Each row below holds a small network's activations on one input, seen along a few directions.
In each table, some parts of the input vary, and every possible input appears once, in random order.
A made-up example of a description, with smaller parts first: one of 4 places along a line, together with either a single point or one of 9 places around a ring or (one of 3 separate values, together with one of 5 places around a ring).
Shared parts are said once, and a part with two or three values counts as separate values.
In the rows, zero is written as 128.

Other details of the inputs vary at random and push rows far along two fixed directions, the same in every table; ignore that.

A family of inputs:
R1: [118 102 125 127 112 104 161 166 159 163 103 142 105 157 158 123]
R2: [177 138 162 139 227 150 128 120 121 116 130 140 100 144 102 166]
R3: [126  90 105 126 133 129 143 139 159 159  76 126 101 154 141 128]
R4: [141 151 185 160 209 159 119 137 128 121 154 144 123 142  97 160]
R5: [112 103 127 122 112 107 161 172 153 162  93 143 102 157 157 124]
R6: [158 151 188 157 198 152 131 145 130 118 154 133 112 150  95 175]
R7: [169 138 171 141 221 162 123 116 133 118 124 134 101 145  91 171]
R8: [151 179 112 129 144 131  93  64  74  62 187 116 164  90  99 148]
R9: [103 125  68 103  48 103 122  87 117 102 132 115 155  75 135 107]
R10: [106  94 129 120 121 118 140 175 168 151  92 142 112 150 152 110]
R11: [ 97 100 129 134 120 121 141 161 169 160  96 143 118 147 154 107]
R12: [149 148 181 163 208 153 128 141 120 122 159 143 120 146  93 159]
R13: [150 154 193 149 196 158 130 146 125 115 144 138 113 152  94 178]
R14: [124  84 112 122 130 127 134 134 157 163  76 125 105 156 142 135]
R15: [128  84 123 117 130 129 150 137 165 153  73 142  97 139 143 131]
R16: [130 133  96  99  34 131 104  91  90 125 151  87 151  95 145  73]
R17: [144 168 113 133 139 138  89  67  68  68 183 100 169  93  86 155]
R18: [114 101 121 130 116 103 155 164 155 167 107 149 106 153 156 116]
R19: [159 149 188 157 199 149 136 144 123 115 154 135 114 153  95 170]
R20: [ 82 138  82 115  33  93 122 109 124 121 154 123 163 100 139 100]
R21: [130  91 113 119 137 119 145 136 164 158  77 132  94 146 138 122]
R22: [169 136 171 148 219 163 117 114 133 116 122 134 106 151  97 173]
R23: [172 131 172 140 224 158 135 118 123 115 127 135 106 139  96 171]
R24: [100  99 125 137 122 115 144 161 163 167 101 142 113 144 148 109]
R25: [102 130  55 109  55 106 118  84 106 104 134 104 163  97 133 104]
R26: [168 135 176 137 220 165 129 116 133 118 125 136 106 139  95 177]
R27: [176 195 145 123 109 166  82  76  64  99 183 104 171  86  94 131]
R28: [104 129  61 109  54  96 115  78 110 102 133 109 161  94 136  99]
R29: [101  96 125 137 124 112 149 160 156 164 101 144 116 147 148 104]
R30: [111 100 133 128 106 114 154 160 170 163  99 138 108 159 148 127]
R31: [120 189 137 144 128 140  95  88  87  77 210 122 175  91  87 146]
R32: [ 84 138  79 117  35  90 123 113 122 121 155 120 160  97 138  99]
R33: [ 83 142  84 110  30  93 128 119 118 113 145 114 159  99 139 106]
R34: [103  94 133 118 119 122 139 171 170 151  91 145 114 153 153 111]
R35: [118 189 142 133 136 141  92  96  90  62 202 116 182  89  94 137]
R36: [107  91 129 120 123 115 145 174 161 149  92 143 114 152 153 105]
R37: [178 194 142 126 111 162  83  81  62  98 184 100 169  82  94 130]
R38: [209 155 187 140 195 177 115 133  96 145 135 131 113 142 111 148]
R39: [100  97 126 137 124 115 147 164 160 158  97 141 118 146 154 100]
R40: [107 102 135 128 110 108 158 173 152 155  81 137 102 155 153 121]
R41: [110  96 124 116 126 112 144 177 158 151  97 148 113 149 163 107]
R42: [149 177 117 119 145 133 105  66  74  65 190 118 165  77  99 153]
R43: [ 85 135  79 117  37  87 128 112 115 119 155 122 162 100 138  94]
R44: [168 180 147 121 112 170  79  76  64  88 198  85 154  87  99 122]
R45: [174 134 167 144 225 155 128 118 124 115 126 134 101 145  91 164]
R46: [102  97 129 126 125 116 144 170 169 156  95 136 116 147 153 105]
R47: [154  98 149 113 112 158 125 139 142 176  96 113  93 152 151 102]
R48: [160  97 142 113 117 149 132 145 131 174 101 116  91 151 162  97]
R49: [ 99  99 126 137 122 118 142 165 167 160  97 140 116 144 154 105]
R50: [135  82 114 116 135 118 156 142 153 153  78 147  96 137 155 126]
R51: [146 146 185 151 215 154 124 150 124 108 149 136 127 144 102 149]
R52: [ 98 134  59 107  52 114 112  81 115 107 134 105 164  97 132 111]
R53: [141 148  91 104  33 124 108  95  86 134 139 103 167  89 139  81]
R54: [122 198 147 135 118 136  99  97  78  61 191 114 168  91  92 158]
R55: [107 104 135 128 109 111 153 173 159 157  81 136 100 152 153 126]
R56: [ 84 139  84 110  32  90 133 118 112 111 145 115 161 102 139 102]
R57: [123 191 133 143 142 134  96 100  78  68 208 123 178  84 105 134]
R58: [174 127 174 145 219 161 134 123 121 109 124 140 103 134  95 171]
R59: [174 129 157 145 222 154 118 122 112 120 130 130 108 152 106 177]
R60: [110 106 130 124 113 105 158 175 150 157  85 142 101 153 164 124]
R61: [100 125  59 108  52 102 106  84 109 112 134  99 162  94 134 112]
R62: [109 101 118 133 121 109 151 163 155 169 109 150 111 149 155 112]
R63: [129  87 118 116 137 122 152 136 165 159  77 134  98 140 144 128]
R64: [132  90  98 121 136 122 147 139 149 157  81 135 102 155 153 125]
R65: [102 132  62 109  52  99 110  79 118 105 134 107 159  91 136 103]
R66: [104 100 120 133 126 109 148 163 153 166 105 149 115 145 159 107]
R67: [149 150 181 163 206 156 123 142 127 124 159 141 117 143  93 164]
R68: [ 82 138  79 107  57  92 121 123 117 109 152 121 172  93 156  85]
Each input here is: one of 4 places along a line, together with either one of 2 separate values or one of 6 places along a line or one of 9 places along a line.
The inputs of R27 and R37 match in every part but the place on the line of 4. If R54 is changed in the same way as R27 into R37, which row does it become?
Answer: R55
The inputs of R67 and R12 match in every part but the place on the line of 4. If R21 is changed in the same way as R67 into R12, which row does it become?
Answer: R45
Change only the choice among 2 separate values in R48. List by row number the other rows that result.
Answer: R38
Start at R1 and move only the place on the line of 4, one step at a time. The first step leads to R19. Which rows follow, in order?
Answer: R6, R30
Change only the place on the line of 4 in R57. List by row number the other rows that result.
Answer: R11, R39, R49
Change only the place on the line of 6 in R3. List by row number the other rows that result.
Answer: R9, R21, R61, R63, R65

A family of inputs:
R69: [ 96 125  97 114  36  92 139 144 128 143 117 114 137 121 155  82]
R70: [ 86 106  90 116  74  87 140 139 153 132 111 136 133 124 153 110]
R71: [120 166 130 153 165 132 115 110 103  88 178 126 164 112  97 150]
R72: [135 167 152 141 145 147 103 118  90  97 197 116 144 118 114 134]
R73: [108 101  69 101  71 106 123 113 140 141 108 122 142 105 160  72]
R74: [117 104  93 107  54 110 141 118 142 150 105 117 127 131 143 107]
R75: [149 187 156 131 136 142 109 118  96 104 181 129 154 112 110 147]
R76: [174  96 161 130 195 142 160 158 147 160  89 147  80 168 132 146]
R77: [163 140 142 136 178 147 124 119 108 117 126 134 117 129 118 150]
R78: [161 103 164 139 180 151 143 151 151 165  86 131  80 169 121 165]
R79: [162  91 164 135 208 145 147 151 154 161  78 143  80 168 139 139]
R80: [ 95 100  70 103  46 115 115 108 148 148 108 109 144 109 151  76]
R81: [ 77 108  99 109  75 102 147 136 157 130 105 131 131 116 147 111]
R82: [125 166 136 143 157 126 111 111 104  81 179 131 153 112  97 155]
R83: [146 142 175 134 163 160 112 155 114 118 138 126 135 137 119 133]
R84: [117 189 121 143 143 124  95  87  77  61 207 123 181  92  85 151]
R85: [105 110 121 129  76 113 141 146 144 168 118 141 130 119 152  89]
R86: [132  96 173 145 198 138 160 175 178 150  84 155  79 172 130 157]
R87: [159 105 161 144 182 157 138 148 153 162  79 137  84 172 123 157]
R88: [141 180 132 131 129 151  85  62  80  71 187  97 167  90  86 147]
R89: [121 107  82 105  78 101 140 122 121 141 106 122 126 111 156 111]
What do these inputs look like to the network?
Answer: either one of 5 separate values or one of 6 places along a line or (one of 2 separate values, together with one of 5 places along a line)
Which other rows belong to the same alternative as R81? List them by row number.
Answer: R70, R71, R82, R84, R86

A family of inputs:
R90: [127 173 103 127 142 119 107  78  80  44 183 116 167  83  92 156]
R91: [157  66 131 116 131 135 159 141 177 189  44 125  59 185 145 139]
R92: [ 73 123  87 128  62  79 145 148 136 135 137 136 151 128 154 104]
R93: [ 74 100  76 111  78  97 133 113 159 121 100 127 148 107 139 100]
R94: [118 180 100 142 144 129  90  61  87  60 198 117 179  81  84 156]
R95: [127 137 111 104  37 101 143 137 121 148 119 125 134 119 150 115]
R96: [205 127 195 147 233 183 131 120 130 137 105 119  71 171  86 195]
R97: [164  72 124 111 127 131 165 147 163 188  35 136  70 168 153 139]
R98: [158 163 115 120 137 165  67  62  72  80 178  95 174  81 107 110]
R99: [162 120 163 159 250 145 140 138 138 124 118 147  96 169 101 185]
R100: [116  67 104 126 154 100 167 161 174 162  58 147  88 168 153 134]
R101: [148 154 202 163 231 146 141 174 124 101 153 152 108 157  98 179]
R102: [ 80 132 110 116  80  88 143 150 133 110 138 138 143 115 149 113]
R103: [123  89  81  93  84 141 101 106 133 143 101 104 142 109 159  68]
R104: [ 91  91 158 148 149 118 158 195 193 172  89 159 103 170 145 119]
R105: [133 110  83 101  54 117 135  95 119 143  91 108 123 115 142 121]
R106: [137 112  76 107  99 122 117  94 120 144 117 118 140 107 154  79]
R107: [110 198 132 144 124 114 108 109  72  54 217 121 182  92  92 151]
R108: [ 89 104  76 100  90  94 140 115 146 109 102 132 133 104 155 116]
R109: [110 126 105 116  60 119 113 142 118 154 127 119 149 113 165  58]
R110: [171  76 124 107 132 126 166 146 166 188  36 140  70 167 152 142]
R111: [ 83  87 152 139 135 114 162 196 196 169  79 156 104 167 148 110]
R112: [ 93 105  73 101  90  87 141 116 140 110 105 131 133 109 150 116]
R113: [ 95  93 144 152 150 115 158 191 184 180  93 159  99 175 151 127]
R114: [ 75 101  71 116  77  96 131 112 160 127 106 129 148 108 142 102]
R115: [189 152 227 158 211 177 138 163 116 145 129 135  85 168  95 188]
R116: [186 150 228 159 213 177 135 161 127 144 135 126  80 176  91 187]
R117: [158 202 154 130  99 143 107  98  63  82 194 111 162  92  93 158]
R118: [203 137 183 149 249 189  97 116 105 129 127 125 105 143 100 145]
R119: [104 180 144 130 129 122 116 121 100  63 189 133 162  92 113 144]
R120: [163 162 108 125 146 150  86  50  66  81 202 111 168  67 100 113]
R121: [101  68 110 134 152 114 153 155 196 173  63 151  94 162 148 126]
R122: [141 190 148 131 120 162  70 101  67  81 209 103 186  86 110 102]
R123: [112 112 104 118  73 112 130 136 125 159 144 133 143 107 164  62]
R124: [108 126 109 109  24 106 135 129 132 147 127 108 127 131 145 108]
R125: [103 182 132 150 130 118 110 116  94  86 204 132 172 107 101 147]
R126: [148 197 157 134  96 146 104  96  68  85 198  99 158  96  90 156]
R127: [208 135 195 147 231 185 129 115 116 129 111 120  79 160  84 199]
R128: [ 62 124 100 133  68  94 134 149 156 137 136 140 150 121 145 100]
R129: [100 110 105 101  55 133 107 146 134 148 125 111 152 114 167  54]
R130: [ 87 102  60 119  85  89 134 109 143 135 112 131 141 121 146 115]
R131: [187 142 212 159 244 177 128 169 126 155 140 149  99 166 118 137]
The inputs of R116 and R96 match in every part but one. If R126 is changed in the same way as R116 into R96, which row does it become?
Answer: R127
The inputs of R97 and R117 match in every part but one. If R106 is changed in the same way as R97 into R117, which row does it become?
Answer: R131
What do these inputs look like to the network?
Answer: one of 2 separate values, together with either one of 5 places along a line or one of 6 places along a line or one of 10 places along a line

A family of inputs:
R132: [108 117 128 126 111 119 138 141 144 132 119 130 125 132 134 124]
R133: [108 115 120 131 121 121 133 138 146 141 124 134 128 134 135 119]
R134: [170 143 166 143 193 159 118 122 118 122 136 127 114 143 101 164]
R135: [111 127 124 127 108 113 140 138 137 134 124 134 128 128 136 125]
R136: [130 114 118 116 114 129 129 127 136 138 103 124 121 130 137 123]
R137: [169 143 170 138 194 161 117 123 118 115 134 126 114 138 102 163]
R138: [143 149 165 151 196 150 120 132 123 115 151 136 127 139 104 157]
R139: [133 112 119 124 119 126 136 128 135 147 105 128 118 128 136 114]
R140: [109 120 123 132 112 116 135 139 143 138 121 132 125 137 133 125]
R141: [113 121 118 130 112 112 139 140 137 135 120 131 127 138 134 126]
R142: [112 119 113 130 121 114 132 139 133 135 124 133 130 134 141 119]
R143: [152 155 173 148 190 144 129 137 115 108 153 138 123 137  99 165]
R144: [112 120 121 124 113 115 138 142 133 128 119 128 124 132 139 125]
R145: [168 136 170 143 200 163 120 126 120 120 129 127 111 138 101 152]
R146: [131 113 115 122 115 127 130 125 136 145 105 124 121 135 136 125]
R147: [133 107 116 124 122 127 133 125 136 147 109 125 117 137 139 117]
R148: [109 123 125 125 111 117 137 140 140 130 118 130 126 132 136 125]
R149: [112 121 122 124 112 114 138 143 137 127 118 130 127 133 136 124]
R150: [114 123 116 127 118 111 135 140 130 131 127 137 132 126 143 118]
R151: [ 95 180  87 124  67 112  92  76  84  70 202 110 193  70 110 114]
R152: [147 150 175 154 193 152 123 132 122 112 155 133 121 141  93 167]
R153: [115 125 120 127 110 111 141 141 129 131 125 133 126 128 139 126]
R154: [171 143 166 138 191 156 123 122 116 119 141 132 112 137 106 159]
R155: [130 121 132 123 104 128 133 146 131 153 119 128 123 135 146 108]
R156: [118 172  86 111  65 121  91  63  73  70 186  97 185  64 110 109]
R157: [110 122 127 128 108 115 141 139 142 136 125 135 127 129 133 125]
R158: [143 147 172 148 197 153 118 137 126 108 149 138 124 136 103 154]
R159: [134 111 115 121 117 126 132 125 136 145 111 125 116 137 140 122]
R160: [169 140 167 142 195 157 124 121 115 121 139 132 113 136 105 154]
R161: [112 118 117 125 120 115 132 142 133 127 121 132 130 129 143 117]
R162: [134 113 117 118 117 124 135 125 132 143 114 129 118 130 141 118]
R163: [109 123 122 129 116 116 133 138 142 135 127 139 132 125 138 116]
R164: [109 120 123 128 117 118 136 139 143 137 128 138 131 125 137 117]
R165: [120 179  85 110  59 118  95  64  73  74 185 103 186  65 110 120]
R166: [113 119 117 130 113 113 138 140 133 135 121 129 124 137 138 127]
R167: [129 112 116 125 116 129 131 126 137 146 103 125 122 135 135 124]
R168: [110 122 121 130 112 115 137 138 140 138 120 130 126 137 135 126]
R169: [108 120 121 125 120 119 131 140 142 131 119 133 131 129 140 117]
R170: [132 109 119 116 120 128 132 127 135 139 108 124 117 133 141 117]
R171: [ 99 185  96 121  57 107 101  80  81  68 200 112 189  67 108 120]
R172: [153 201 129 133 139 150  80  56  53  52 221 101 179  76  77 153]
R173: [132 108 117 127 122 128 133 128 138 150 103 124 117 135 135 115]
R174: [132 107 117 126 123 127 132 126 136 149 106 124 117 135 137 116]
R175: [134 111 118 115 117 128 132 127 136 138 108 124 116 133 141 120]
R176: [169 139 168 143 197 157 123 122 115 123 136 131 113 135 103 153]
R177: [133 112 118 114 116 129 131 127 137 139 106 124 117 133 140 122]
R178: [128 116 131 127 108 130 129 146 135 157 115 125 121 143 144 109]
R179: [134 117 118 118 111 124 133 126 134 143 110 128 121 129 138 124]
R180: [111 119 114 130 120 114 133 140 138 135 122 134 133 135 138 118]
R181: [134 112 115 120 116 127 131 125 136 146 109 124 117 137 138 124]
R182: [113 124 117 126 117 112 136 140 135 132 126 138 135 127 140 117]
R183: [111 119 118 124 120 116 133 142 138 128 120 134 133 130 140 116]
R184: [110 125 120 127 117 115 135 138 139 134 126 138 134 125 140 117]
R185: [166 147 187 144 190 167 116 144 115 125 143 127 116 145 108 148]
R186: [130 116 118 121 112 127 133 126 134 143 105 129 124 128 136 123]
R187: [107 114 124 126 120 122 133 141 146 134 121 133 128 130 137 117]
R188: [171 145 167 138 192 158 122 122 116 120 139 131 113 137 104 162]
R189: [132 107 119 119 121 129 133 127 136 140 106 124 117 132 141 115]
R190: [108 120 127 127 111 118 135 141 143 131 118 132 125 132 135 123]
R191: [129 112 119 119 115 131 130 128 137 139 101 125 122 131 137 122]
The inputs of R178 and R155 match in every part but one. If R142 is changed in the same way as R178 into R155, which row does it become?
Answer: R150
What do these inputs look like to the network?
Answer: one of 3 separate values, together with either a single point or one of 9 places along a line or (one of 2 separate values, together with one of 5 places along a line)
Change only the choice among 3 separate values in R183. List by row number the other rows that result.
Answer: R180, R182
Change only the choice among 2 separate values in R180. List by row number the other rows that result.
Answer: R141
Change only the choice among 2 separate values in R184. List by row number the other rows that result.
Answer: R135
Change only the place on the line of 5 in R152. List by row number the other rows that result.
Answer: R140, R141, R166, R168
Change only the choice among 3 separate values in R179. List by row number the other rows that result.
Answer: R134, R137
